These are the activations of a small neural network, seen along a few directions. Each row is one input.
Each table varies a few parts of the input and shows all the possible inputs, shuffled.
Descriptions start from the smaller parts, as in this example, which fits no table here: ring(5) and (point or ring(9) or (values(3) and line(4))).
Shared parts are said once, and a part with two or three values counts as separate values.

Table:
x1: [ -2   5 -28   5 -13  34  29  -2  26  18  27   3  25 -19  31  31  -7   9]
x2: [-10  18 -17  13 -38   3  27  -9   5  16 -20   1 -52  -7   1 -66  24  -8]
x3: [-25   1 -30 -28 -25   6  36 -12  -2  -4 -21 -12 -57   6 -14 -56  26 -12]
x4: [-16  -3 -37   3  -2  20  31 -16  18  22  28   1  12  -5  38  47 -14  16]
x5: [  1   7  -7  -3  -8  20  25  25  21   7  -1   4  44 -12  35  39 -29  -5]
x6: [  0  18 -19 -26 -22 -17  30 -36   9  24  -2 -12 -59  18 -33 -51  17 -27]
x7: [ 10  27  -9   9   7   4  13  19  25   5  -6  -3  57 -11  35  11 -36  17]
x8: [-26  14 -28 -27 -20 -11  25 -35  -2  16 -12  -4 -63  18 -18 -48  13 -12]
x9: [-18  36  -9  28 -32   0  39 -19   8  25 -25  23 -49  -3  11 -54  25 -17]
x10: [ 34 -29  71  13  48 -26 -87  27 -38 -20  -7  -8   8 -13 -35  33  26  28]
x11: [-28   7 -37  -8 -32  15  17 -17  18 -13   1 -13  27  29  35  32 -26 -25]
x12: [ 33 -33  69   6  47 -19 -79  16 -42 -34  -2  -5  14 -15 -34  21   4  23]
x13: [ 48 -39  59  10  66 -16 -65  45 -31 -32  14  19  44   6 -47   8  -4   0]
x14: [ 36 -41  65   8  56 -24 -70  35 -34 -35   4  10  36  -1 -45  17  -4  19]
x15: [-33  11 -42  -4 -32  12  30 -21  19   5  23  -3  13  10  38  37 -15  -6]
Q: What do these inputs look like to the network?
A: line(4) or line(5) or line(6)

Table:
x16: [-19  16 -21   4 -17  -9  -5 -24  13   0   6 -10  24  36  27  46 -19 -22]
x17: [ -3   3 -38  -7  17  18  47   8  23  29  19  12  16  -8  22  12 -15  17]
x18: [-23  29 -29   7 -27 -15  43 -44   2  23  -7  19 -71  16 -15 -86  17 -16]
x19: [  6  17 -19  33 -19  30  24  18  25  14   5   5  24 -26  38  -5   2  11]
x20: [  9  10 -17 -15 -17  18  34 -12  30  30  33  -3  20 -12  16  43 -19 -11]
x21: [ 35 -17  38  -2  33 -18 -37  26 -16 -20 -11  -3  28   3 -26 -14 -24   3]
x22: [-17  12 -21 -38 -41  -5  30 -18   0   8 -35 -25 -81  13 -30 -67  38 -32]
x23: [  9 -40  36  17  24   4 -45  -8 -35  -6  17   8 -33 -12 -23  29  39  12]
x24: [ 29 -22  38   0  34 -10 -28  45 -14 -34  -1  23  42  18 -40 -15  -8 -26]
x25: [ 25   2  35  -4  40 -18 -41   3 -15 -11 -10 -12  10 -12 -22   0   2  25]
x26: [-18  29  10  33 -28  12  14  16   8  -1 -39  12  15 -22  51   5  -7   4]
x27: [-41 -21 -46 -34 -16  18  12 -18   2 -32  17 -21  20  20  24  38 -27   1]
x28: [  8 -16  35   8  18 -26 -48   9 -24  -2   5  -4 -14 -15 -22  14  22  34]
Q: What do these inputs look like to the network?
A: values(2) or line(5) or line(6)
Q: List by row number the other inputs of the same sort as x26.
A: x16, x17, x19, x20, x27

Table:
x29: [-19  40 -57  -2 -31   7  48 -34  35  42   6 -23 -15 -19  44  -2  -8  30]
x30: [ 46  -9  19   4  14   8  -1  28   9   3  24  10  31  -4 -32 -15  -2 -23]
x31: [-11  12 -53  -1 -44  39  57 -22  31  42  28  -6 -38 -20  28   2  24  -2]
x32: [  6  21  36  65   5  10  -6  50  -4   2 -35  41  22 -38  34 -32   9  15]
x33: [ 16 -46  18  11  33   6 -36  -8 -12   0  57  14  23   6 -15  70   4   0]
x34: [-43  -4 -56 -28 -41  13  41 -41   0   6   5 -23 -69  -2   3 -46  25  11]
x35: [-38  29 -34  -8 -70   9  24 -51  15  17 -13 -35 -59   2  22  -8  22 -14]
x36: [-39  26 -57  19 -53  46  54  -9  30   4 -12  -7   6 -21  72   2   0  10]
x37: [ 30  38  40  43  28 -19  -8  16   1  34 -23  28   3 -35   4 -34   2  39]
x38: [ 11 -11  15   8  49 -19 -44 -22 -12  -5  37  -1  41   5   4  64 -28  29]
x39: [-15  14 -48 -17 -26  21  72 -16  31  38  25  18 -19  21  10  -3  -3 -44]
x40: [ 26  -3  26 -28  42  -9 -23  21   0   0  -3 -23  36 -23  -1  42 -25  36]
x41: [ 19   3  15  23   2  10  -8  50  11 -34 -12  10  70  -1  14 -16 -29  -9]
x42: [ 19 -24   7 -22  27 -13 -23  11 -19 -33  -5  -5  -8  21 -52 -62   1  -8]
x43: [  7 -16  38 -33   3 -15 -48   9 -24 -22 -24 -35  -5   2 -22  39  13  -7]
x44: [  9  -9  33  26  26 -18 -11  10 -32  -5 -27  23 -55 -13 -34 -74  36  20]
x45: [  6 -23  21  -5  11  18 -20  54  -5 -35 -17  -8  55 -24  25  49 -21  19]
x46: [ 31 -38  27 -24  25  16 -13  32  -2   2  17  -7  18 -25 -23  48   9   6]
x47: [ 24   7  29  -5  -7 -24 -38   2  -8 -21 -21 -17   6  23 -30 -24  -1 -35]
x48: [  2 -46  16 -50  37  -4 -34  18 -35 -31  -9 -24 -18   0 -44   2  14  20]
x49: [ -9 -22  30   0   7 -30 -69 -29 -28 -28  19 -11   0  34 -18  61  12  -7]
x50: [-23  41 -53 -16 -15 -12  63 -26  35  38   2   2   4  23  26  -7 -35 -12]
x51: [-16 -51   6 -13  41 -19 -56 -20 -41 -37  33  -1 -13  29 -43  25  10  17]
x52: [ -9 -34  10  30  17  10 -43  13 -19 -33  22  14  60  11  30  71 -28  16]
x53: [-43  -1 -56 -45 -23  -4  53 -36   2  -1   0   5 -52  37 -16 -50  -4 -31]
x54: [-43  27 -52   4 -38  26  70  -2  31   0 -15  19  26  22  52  -2 -27 -31]
x55: [ 13  21  53  42  -7 -27 -30   4 -18  11 -44  12 -42 -10 -13 -38  35  -6]
x56: [ 37  10  41  47  12   5   5  28  -4  31   1  42 -16 -41 -16 -28  35   7]
x57: [ 41  19  17   1  28 -20 -13  17  15   2   1  -4  51   1 -12 -21 -33  11]
x58: [-38  31 -33 -25 -54  -9  37 -46  16  11 -18  -7 -41  42   4 -12  -6 -55]
Q: What do these inputs look like to the network?
A: line(5) and (values(2) or line(4))
Q: Changing only the line(5) part turns x55 into x37. The same change can be made to x35. Which row results?
A: x29
Q: Change only the values(2) part in x29. List by row number the other rows that result.
A: x50
Q: Change only the line(4) part in x47. List by row number the other rows that result.
A: x43, x49, x55
